Each row below holds a small network's activations on one input, seen along a few directions.
In each table, some parts of the input vary, and every possible input appears once, in random order.
A made-up example of a description, with smaller parts first: line(4) and (point or ring(9) or (values(2) and ring(8))).
Shared parts are said once, and a part with two or three values counts as separate values.

Rows:
R1: 71,2,-18,38,-1,9,3,112,-31,-65,-2,-35,-6,7
R2: -47,-26,65,15,4,-10,-56,-53,-10,90,-42,-43,44,29
R3: 31,-8,44,52,-13,-8,-44,48,-43,6,-25,-74,29,23
R4: 33,18,-54,-17,-7,2,47,37,6,-81,36,36,-34,-30
R5: 64,-6,-18,54,-8,8,-2,115,-39,-70,-11,-46,-10,-1
R6: 34,11,-52,-14,-8,13,41,32,10,-73,33,39,-47,-42
R7: -29,19,-39,-43,4,8,51,-61,42,-24,35,77,-43,-38
R8: -46,-21,67,11,6,-16,-53,-47,-14,91,-40,-42,50,42
R9: -59,-4,2,-43,8,-6,-6,-87,40,77,-4,47,8,10
R10: -23,27,-43,-52,12,6,63,-59,43,-26,43,83,-30,-30
R11: -64,-10,-2,-42,8,-3,-9,-92,47,68,-4,30,3,-1
R12: 35,-2,47,41,-3,-4,-35,53,-50,7,-19,-72,37,31
Q: The inputs of R1 and R5 match in every part but one. If R10 is changed in the same way as R1 into R5, which row does it become?
A: R7
Q: What do these inputs look like to the network?
A: values(2) and ring(6)

Rows:
R13: 25,2,22,36,-2,-3,-7,57,-21,-17,0,-44,36,14
R14: -33,-4,8,-16,13,2,-17,-49,32,61,0,34,27,17
R15: -52,-40,0,-10,15,4,-39,-42,22,73,-38,-1,1,-6
R16: 43,-30,-67,20,-12,-7,0,81,23,-45,-14,-8,-40,-37
R17: 22,-14,0,24,9,4,-25,68,-23,-15,-14,-39,21,35
R18: -23,31,-1,-53,-2,9,44,-77,12,-49,28,65,-32,-39
R19: 34,35,-20,19,-22,11,32,54,-38,-78,49,4,-29,-22
R20: -19,-39,-57,-48,1,-3,0,-22,75,3,-11,54,-40,-42
R21: 26,6,42,50,-3,15,5,24,-48,-35,13,-60,8,12
R22: -46,-39,4,-25,11,-11,-23,-37,17,80,-24,7,1,3
R23: -46,3,24,-38,10,-12,3,-53,15,55,-2,14,26,0
R24: -45,-16,-11,-26,10,3,-18,-41,28,61,-18,16,11,28
R25: 26,-30,1,35,2,-16,-38,73,-26,16,-23,-47,-3,2
R26: 21,-3,-9,35,3,-5,-12,75,-25,13,-21,-49,7,18
R27: -41,-10,-9,-30,18,0,-9,-48,21,64,-12,15,28,18
R28: 23,18,52,47,-12,1,2,34,-36,-31,-2,-55,8,7
R29: -18,-3,-67,-29,26,14,10,-40,75,-5,-4,62,-46,0
R30: -41,15,51,-16,2,-10,12,-80,10,39,5,2,13,-8
R31: 72,32,-46,-8,-10,-5,23,67,-11,-55,17,10,-16,19
R32: -27,11,48,-30,-21,16,2,-84,-6,32,8,19,28,-11
R33: 26,13,20,57,-6,-7,-10,35,-44,-24,3,-49,16,18
R34: 18,-41,7,31,8,-7,-55,63,-25,0,-44,-53,2,5
R35: -43,5,22,-1,-1,-10,3,-79,6,38,-2,12,23,16
R36: 50,-2,-53,7,4,8,-1,75,25,-68,-10,10,-37,-1
R37: 42,14,50,20,-26,1,-8,29,-56,-39,-3,-40,24,-1
R38: -17,35,-16,-53,-24,13,48,-67,23,-21,35,56,-23,-24
R39: -11,20,-51,-42,2,-10,47,-29,34,16,39,75,-4,1
R40: 29,-1,10,35,9,3,-20,69,-24,-8,-16,-27,17,27
R41: 44,24,-1,27,-11,5,48,36,-38,-92,38,12,-36,-43
R42: -40,8,49,-20,9,-3,4,-90,3,30,21,4,9,-8
Q: What do these inputs look like to the network?
A: values(2) and (line(5) or line(10))
Q: The inputs of R24 and R26 match in every part but the values(2) part. If R20 is changed in the same way as R24 into R26, which row does it become?
A: R16
Q: A walk changes only the line(5) part. It starts at R41 and steps to R19. List the rest of the walk in order.
A: R31, R36, R16

Rows:
R43: -45,30,24,-38,0,16,19,-97,13,49,21,49,7,-2
R44: -25,-16,-48,-34,26,-13,20,-33,54,16,8,41,-20,-13
R45: 46,-2,-33,12,-15,3,10,86,-33,-70,0,4,-19,-18
R46: 53,-17,7,31,-8,-9,-40,83,-32,-18,-17,-67,10,10
R47: -66,-9,28,-34,5,-14,-21,-96,17,72,-7,11,10,-1
R48: 17,-13,-11,34,-1,-6,26,30,-9,-68,3,2,-22,-31
R49: -48,-12,-12,-19,8,10,-25,-41,20,74,-23,-4,17,16
R50: 86,13,2,41,-16,-4,-2,108,-27,-55,2,-19,9,25
R51: -5,15,-11,-20,8,0,7,-9,27,32,5,18,20,37
R52: 16,-16,31,50,1,-2,-29,26,-24,1,-19,-63,6,1
R53: 36,23,24,46,-12,9,8,51,-35,-42,2,-30,9,21
R54: -65,2,-1,-68,3,10,26,-108,30,9,25,58,-26,-44
Q: What do these inputs look like to the network?
A: values(3) and line(4)
